Each row below holds a small network's activations on one input, seen along a few directions.
Each table varies a few parts of the input and shows all the possible inputs, shuffled.
Descriptions start from the smaller parts, as in this example, which fits no table here: one of 3 separate values, together with either a single point or one of 9 places along a line or (one of 6 places along a line, together with one of 8 places around a ring).
Shared parts are said once, and a part with two or three values counts as separate values.
In the rows, zero is written as 100.

Other details of the inputs vary at random and push rows far along three fixed directions, the same in every table; ignore that.

A family of inputs:
r1: [73 112 89 157 78 131 138 130 109 5 80 22 132 72]
r2: [77 65 87 125 140 98 94 108 102 83 105 50 118 103]
r3: [101 88 100 98 107 127 89 93 83 129 108 124 112 118]
r4: [156 146 121 74 51 90 107 116 79 146 91 91 77 78]
r5: [74 61 81 121 141 75 96 112 111 57 110 81 116 101]
r6: [75 77 81 128 131 92 76 81 106 65 80 79 125 108]
r7: [116 94 106 103 122 103 104 91 111 107 124 138 96 114]
r8: [134 155 111 66 46 58 111 98 105 131 69 110 69 93]
r9: [92 84 106 105 117 171 110 74 110 139 117 158 98 140]
r10: [100 82 121 106 123 157 122 71 124 127 149 158 86 119]
r11: [91 69 94 106 149 131 91 83 114 116 158 157 111 125]
r12: [85 76 97 102 115 164 117 69 118 146 113 152 92 139]
r13: [87 93 93 78 113 122 73 85 97 119 105 126 97 109]
r14: [129 86 113 106 119 37 93 94 82 108 97 78 94 87]
r15: [139 133 113 72 51 106 136 97 125 140 103 148 55 99]
r16: [149 151 120 69 50 82 93 94 89 128 55 115 76 85]
r17: [109 91 96 82 115 49 60 94 85 111 64 82 99 95]
r18: [99 111 93 79 115 41 64 109 75 104 96 87 106 100]
r19: [121 94 100 90 120 63 76 116 66 119 103 58 104 92]
r20: [96 84 101 107 125 166 123 71 129 150 136 133 84 128]
r21: [111 80 99 91 111 53 76 109 71 121 66 74 103 105]
r22: [68 96 83 121 131 84 76 100 96 63 111 89 137 106]
r23: [57 152 96 116 32 179 160 107 151 40 92 116 97 92]
r24: [121 105 100 91 108 60 50 93 71 106 80 91 117 95]
r25: [123 147 111 50 47 59 106 109 105 134 70 107 65 89]
r26: [64 128 87 110 23 153 143 140 100 45 65 68 100 74]
r27: [75 132 87 105 29 131 150 143 122 26 95 80 93 65]
r28: [73 62 96 120 136 89 90 108 88 62 130 73 119 92]
r29: [117 77 113 93 119 39 88 106 84 108 98 73 91 86]
r30: [86 69 102 130 134 91 90 101 89 64 130 81 129 90]
Each input here is: one of 5 places around a ring, together with one of 6 places around a ring.
- A walk changes only the place on the ring of 5. It starts at r13 and steps to r24. List the rest of the walk in order. => r16, r6, r17

A family of inputs:
r31: [128 147 116 87 44 90 125 122 98 90 106 107 84 71]
r32: [114 78 99 98 122 60 54 103 55 103 70 71 121 97]
r33: [74 65 94 121 113 131 112 110 102 77 115 70 110 93]
r34: [94 71 98 86 143 89 85 95 101 125 149 129 95 113]
r35: [146 50 119 85 168 56 51 84 54 169 126 114 99 115]
r36: [126 133 113 90 50 96 138 122 102 115 83 78 72 83]
r37: [65 81 86 117 111 110 99 91 118 53 88 109 117 105]
r38: [79 125 85 97 87 74 87 115 96 64 81 71 113 89]
r39: [76 104 90 73 96 126 94 94 115 117 115 142 91 114]
r40: [88 122 93 85 100 131 92 86 116 116 118 140 99 116]
r41: [136 139 114 97 49 98 137 119 101 110 84 82 79 80]
r42: [69 97 84 123 116 112 97 84 127 61 91 96 120 108]
r43: [97 105 100 94 100 154 94 80 104 133 101 119 99 114]
r44: [126 81 101 67 144 15 44 78 79 151 83 114 91 116]
r45: [83 69 95 131 115 120 122 112 103 66 112 89 114 103]
r46: [109 145 102 70 36 93 106 121 95 87 75 117 87 80]
r47: [94 91 98 93 96 138 105 90 105 124 95 140 96 123]
r48: [103 78 104 132 118 95 94 109 77 72 106 57 125 87]
r49: [92 107 104 86 105 123 114 98 120 118 143 128 85 106]
r50: [99 107 102 113 94 64 114 110 112 65 92 64 95 81]
r51: [96 108 96 98 102 140 105 82 113 131 98 127 98 125]
r52: [132 141 116 93 53 84 132 107 119 97 89 97 72 75]
r53: [92 93 90 123 111 90 88 99 85 78 79 81 129 109]
r54: [61 89 80 121 114 124 103 97 111 78 87 79 120 117]
r55: [120 79 107 105 135 55 74 107 67 116 101 50 108 92]
r56: [112 94 112 109 103 134 125 92 107 125 126 129 92 113]
r57: [127 151 112 85 49 91 123 122 105 96 106 98 80 73]
r58: [58 93 83 116 116 110 99 86 128 64 90 91 112 110]
r59: [89 109 92 104 87 96 88 110 84 84 64 49 112 88]
r60: [85 95 89 123 118 69 81 91 99 53 78 85 126 99]
r61: [84 84 100 135 117 106 116 94 120 55 118 98 113 97]
r62: [95 85 105 91 104 115 122 88 131 116 125 133 73 106]
r63: [128 106 109 89 99 83 69 93 65 130 77 94 107 99]
r64: [114 94 101 76 98 81 70 100 72 137 74 87 95 100]
r65: [114 106 105 120 91 95 106 116 85 79 92 47 109 75]
r66: [84 91 92 87 97 136 106 90 111 132 96 129 89 124]
r67: [65 102 84 117 109 117 88 99 105 55 109 107 132 105]
r68: [105 86 111 96 104 118 122 88 123 108 124 145 79 104]
r69: [99 82 102 95 102 130 127 99 113 131 123 121 80 113]
r70: [141 115 116 72 86 50 91 118 76 119 111 115 82 83]
- Changing only one part turns r65 into r57. The same change can be made to r35. Which row results? => r70
- Describe the family of inputs behind these rows. => one of 2 separate values, together with one of 4 places along a line, together with one of 5 places around a ring
- Change only the choice among 2 separate values in r57. List by row number the other rows that result. => r40
- Change only the place on the line of 4 in r38. List by row number the other rows that result. => r54, r58, r59

A family of inputs:
r71: [74 144 99 95 35 160 155 108 147 72 109 124 73 86]
r72: [144 114 113 83 91 34 92 104 83 121 72 77 81 90]
r73: [107 94 113 89 108 116 112 76 118 152 113 132 76 119]
r74: [137 108 108 106 99 44 82 106 64 115 79 71 99 89]
r75: [118 107 109 80 95 103 117 92 111 140 104 136 70 110]
r76: [95 124 100 108 40 130 139 129 112 66 72 56 97 70]
r77: [107 136 98 95 58 63 107 136 79 63 79 54 104 60]
r78: [86 89 94 73 122 139 76 73 99 154 108 149 96 134]
r79: [78 103 99 105 107 167 118 88 127 104 144 149 103 120]
r80: [108 68 105 88 142 77 72 97 81 119 118 105 107 110]
r81: [87 81 92 124 133 91 84 100 96 63 113 83 132 100]
r82: [71 83 90 144 113 103 100 110 97 16 97 58 135 87]
r83: [89 65 93 112 157 66 69 87 101 100 124 107 115 114]
r84: [103 108 101 81 102 123 80 77 100 131 88 139 106 121]
r85: [87 77 93 127 129 120 98 92 99 89 118 108 113 113]
r86: [116 120 107 73 67 116 112 112 102 120 108 118 78 90]
r87: [118 80 98 99 138 37 76 101 84 103 96 93 104 104]
r88: [101 115 103 96 59 121 128 114 100 103 91 88 86 87]
r89: [39 82 72 128 116 111 89 90 118 47 81 80 130 111]
r90: [146 121 117 66 63 57 91 116 76 140 83 88 69 81]
r91: [90 80 98 130 125 124 103 91 107 81 105 84 126 105]
- Describe the family of inputs behind these rows. => one of 3 separate values, together with either a single point or one of 6 places along a line
- Changing only the choice among 3 separate values turns r86 into r81. The same change can be made to r90. Which row results? => r85
- Which other rows agree with r89 in the choice among 3 separate values? List them by row number. => r71, r72, r73, r75, r83, r87
- Change only the choice among 3 separate values in r78. List by row number the other rows that result. => r84, r89

A family of inputs:
r92: [88 79 95 121 96 104 118 118 100 73 108 76 106 92]
r93: [147 138 115 62 75 62 94 83 100 167 71 129 66 111]
r94: [72 95 92 104 109 148 115 74 134 110 105 148 91 127]
r95: [108 80 97 103 120 66 91 108 91 77 108 80 110 84]
r96: [119 117 103 80 71 132 107 88 100 138 74 117 89 104]
r97: [88 114 100 125 77 99 125 123 114 33 101 83 110 79]
r98: [88 121 103 95 65 169 111 99 113 101 97 125 97 101]
r99: [107 73 101 131 144 79 86 98 85 93 103 54 122 103]
r100: [118 95 104 98 93 75 102 128 82 87 96 77 98 80]
r101: [117 86 102 68 146 82 65 61 103 174 107 134 82 131]
r102: [112 136 95 76 74 103 101 90 109 114 100 136 97 107]
r103: [79 127 86 87 63 160 116 103 118 105 111 130 92 107]
r104: [115 70 102 110 151 51 79 96 86 96 117 104 115 106]
r105: [126 101 115 110 79 82 106 114 80 92 85 69 99 77]
r106: [93 70 85 109 143 65 71 84 94 85 88 102 128 115]
r107: [105 145 105 67 56 124 101 101 118 118 97 131 70 88]
r108: [74 73 87 130 116 108 123 112 102 65 111 64 114 101]
r109: [77 100 85 106 118 150 83 84 99 100 112 118 121 115]
r110: [127 127 106 95 78 47 93 137 72 91 94 60 96 70]
r111: [95 90 107 75 127 97 70 81 104 145 122 141 98 118]
r112: [77 102 100 106 93 171 113 73 123 129 103 121 98 128]
r113: [134 139 111 55 58 84 105 102 91 161 63 106 69 104]
r114: [106 66 105 124 148 78 88 94 76 106 106 70 120 106]
r115: [115 83 103 79 162 47 45 76 77 137 109 135 111 133]
r116: [95 78 97 114 129 71 102 101 98 75 103 66 105 92]
r117: [132 117 102 89 72 62 76 110 63 104 58 75 106 81]
r118: [73 106 102 134 73 146 129 120 107 45 110 73 121 82]
r119: [52 105 80 117 79 137 122 103 129 47 76 80 101 87]
r120: [61 83 93 126 115 128 114 109 122 41 130 87 114 91]
r121: [90 73 93 85 122 132 89 82 105 142 114 143 95 129]
r122: [134 144 111 52 41 81 99 118 82 143 76 114 76 92]
r123: [90 69 95 130 157 84 99 85 114 93 121 94 120 119]
r124: [138 122 116 98 67 32 111 118 82 92 74 79 84 76]
r125: [90 89 93 85 103 130 90 95 102 125 105 135 94 114]
r126: [96 108 107 85 91 120 100 84 115 120 102 153 82 117]
r127: [83 119 103 84 56 139 122 98 127 105 84 126 75 92]
r128: [89 78 99 115 127 79 89 119 82 78 121 75 118 100]
r129: [85 74 90 89 130 132 91 75 106 144 114 136 92 136]
r130: [90 49 90 134 178 69 85 83 100 82 125 93 122 119]
r131: [72 81 98 89 124 133 89 79 116 112 117 140 94 116]
r132: [86 110 102 96 62 168 125 89 111 107 88 123 93 107]
r133: [111 100 98 99 120 59 81 103 90 98 125 86 107 87]
r134: [118 103 104 103 93 79 111 121 97 97 89 61 92 89]
r135: [67 102 93 125 86 131 142 109 134 46 102 63 103 87]
r136: [134 142 105 98 65 47 108 125 89 70 89 75 96 70]
r137: [139 112 118 100 75 55 94 118 61 104 83 67 97 73]
r138: [90 125 97 128 63 134 125 127 103 47 102 65 115 67]
r139: [98 81 107 107 113 68 98 101 94 85 107 79 97 89]
- Describe the family of inputs behind these rows. => one of 2 separate values, together with one of 4 places along a line, together with one of 6 places along a line
- Changing only the choice among 2 separate values turns r118 into r98. The same change can be made to r100. Which row results? => r125
- Change only the choice among 2 separate values in r120. List by row number the other rows that result. => r111
- Change only the place on the line of 4 in r119. List by row number the other rows that result. => r94, r96, r129
- A walk changes only the place on the line of 6. It starts at r133 and steps to r120. List the rest of the walk in order. => r95, r139, r116, r135
- Change only the choice among 2 separate values in r115. List by row number the other rows that result. => r97
